Each row below holds a small network's activations on one input, seen along a few directions.
Each table varies a few parts of the input and shows all the possible inputs, shuffled.
A made-up example of a description, with smaller parts first: one of 4 places along a line, together with either a single point or one of 11 places around a ring or (one of 3 separate values, together with one of 8 places around a ring).
Shared parts are said once, and a part with two or three values counts as separate values.
In the rows, zero is written as 128.

Other details of the inputs vary at random and push rows far along two fixed directions, the same in every table; ignore that.

Rows:
r1: [144  80 181  92 116 104 158  89  75 143  90 126  68 119]
r2: [118 145  93 161 114 118 111 113 184 111 153 151 141 117]
r3: [109  65 119 142 107 125 151  89 117 149 157 173  76  67]
r4: [147 118 115 120 116 132 164  97 104 148 137 133  96 110]
r5: [ 97 159 131 117 150 144 119 166 119 118 106  88 157 165]
r6: [102  78 204  41 173  80 114 199  50 114  86 164  98  91]
r7: [110 152 139  92 137 109 144 130 101 118  84 131 109 128]
r8: [145 106 169 119 164 141 130 141  81  92 102 145 123 111]
r9: [129 103 104 149 104 133 149  85 113 151 118 104 113 128]
r10: [118 139 170 123 148 125  85 168 166  88 143 122 157 158]
r11: [ 79 225 148  97 184 117  64 236 180  65  92  78 218 191]
r12: [176  93  58 191  63 156 180  28 114 209 175 187  76  78]
r13: [106 111 184  43 154  69 145 145  53 106  38 113  88 124]
r14: [166  69  67 186  67 138 166  32 157 169 210 191  74  52]
r15: [159 182  29 237  93 185  93 115 229 160 211 131 208 156]
r16: [146 105 157 122 103 133 166  77 100 157 127 151  70 112]
r17: [120 190 113 133 156 145  85 196 189  94 152  85 204 174]
r18: [ 99 157 102 157 131 155 111 151 169 128 152 109 168 144]
r19: [159 128  93 158 115 134 120 116 127 147 124 108 154 152]
r20: [155 178  75 169 131 149  94 141 189 102 146  54 211 199]
r21: [101 106 237  40 160  95 137 172  71 118  83 144  80 113]
Description of these inputs: either a single point or (one of 4 places along a line, together with one of 5 separate values).
Q: Which other rows does r21 become when the place on the line of 4 takes its other values? List them by row number.
A: r1, r10, r16

Rows:
r22: [170 101  79 206  63 160 179  27 149 193 169 146  92 103]
r23: [112 145 120 120 131 105 134 134 141 123 125 123 133 130]
r24: [114 119 109 126 134 118 128 138 123 121 126 107 138 133]
r25: [153 134 132 131 141 132 135 131 115 122 124 112 137 146]
r26: [142 134 124 119 130 131 112 150 125 130 131 136 140 124]
r27: [142 125 136 130 136 123 133 132 124 128 129 102 135 148]
r28: [102 154 127 126 123 119 130 131 136 136 111 120 131 132]
r29: [131 122 138 118 124 116 112 124 147 110 126 116 131 133]
r30: [127 133 120 115 129 116 125 144 127 140 136 119 134 142]
r31: [121 123 140 126 127 130 110 153 132 136 145 140 136 137]
r32: [142 131 134 119 130 125 113 124 139 104 121 125 132 131]
r33: [144 141 140 134 133 147 139 128 116 131 107 112 138 148]
r34: [117 138 137 124 116 127 125 120 134 125 112 104 124 150]
r35: [146 116 144 129 134 128 117 135 130 126 130 111 142 132]
r36: [104 139 145 113 134 150 135 146 146 126 156 119 124 121]
r37: [129 120 112 129 139 131 115 143 122 113 122 125 143 117]
r38: [119 121 150 129 129 123 112 126 145 110 135 128 128 142]
r39: [122 154 116 121 137 113 136 134 133 117 120 133 134 129]
r40: [117 146 136 134 141 124 123 142 143 114 126 152 131 121]
r41: [107 109 128 137 138 129 113 144 129 119 135 128 138 129]
r42: [166 155  43 198  91 160 130  85 180 158 189 136 155 142]
r43: [112 147 142 115 139 156 136 146 138 121 153 126 125 120]
r44: [111 163 123 126 128 128 131 129 127 129 107 130 133 131]
r45: [127 129 130 119 125 112 126 122 137 113 126 106 126 148]
r46: [127 150 122 119 130 138 124 137 118 147 115 128 136 141]
r47: [114 135 110 129 135 140 128 132 114 126 107 115 140 132]
r48: [130 129 146 130 135 132 113 126 137 104 129 137 128 141]
r49: [107 137 140 131 135 115 122 141 152 120 131 143 131 123]
r50: [131 132 136 128 134 138 111 153 123 130 140 149 137 134]
r51: [112  38 171  63 128  84 169 112  39 147  91 164  42  48]
r52: [145 123 151 141 141 144 119 137 117 119 133 133 142 140]
r53: [117 138 128 122 130 109 121 140 152 120 123 132 136 114]
r54: [104 127 115 130 129 131 126 134 123 133 111 105 136 133]
r55: [117 142 126 119 125 129 122 139 127 153 121 117 133 143]
r56: [125 127 104 126 140 126 129 137 114 115 122 116 140 131]
r57: [165 104  73 189  52 155 178   5 138 178 161 167  70  92]
r58: [128 147 125 124 136 117 122 140 143 114 119 140 136 113]
r59: [117 118 124 139 144 138 114 144 120 113 130 137 138 127]
r60: [158 125 139 131 139 137 118 135 121 120 124 121 143 130]
r61: [134 114 155 139 136 135 118 137 127 126 139 124 141 142]
r62: [138 138 126 119 130 121 128 121 128 106 121 116 127 147]
r63: [126  52 182  53 120  84 165 120  43 164 100 175  40  56]
Q: What do these inputs look like to the network?
A: one of 2 separate values, together with either a single point or (one of 4 places along a line, together with one of 5 separate values)
Q: The inputs of r61 and r52 match in every part but the choice among 2 separate values. If r36 is changed in the same way as r61 into r52, which row does it become?
A: r43
Q: The inputs of r33 and r22 match in every part but the choice among 2 separate values. If r32 is changed in the same way as r33 into r22, which row does it become?
A: r29
Q: A walk changes only the place on the line of 4. It starts at r55 and steps to r30. List the rest of the walk in order.
A: r63, r31
Q: Which other rows does r59 become when the choice among 5 separate values takes its other values? List them by row number.
A: r40, r48, r50, r52
Q: Which other rows does r56 become when the choice among 5 separate values takes its other values? List them by row number.
A: r25, r39, r42, r62
Q: Which other rows does r29 become when the place on the line of 4 takes its other values? List them by row number.
A: r34, r38, r45
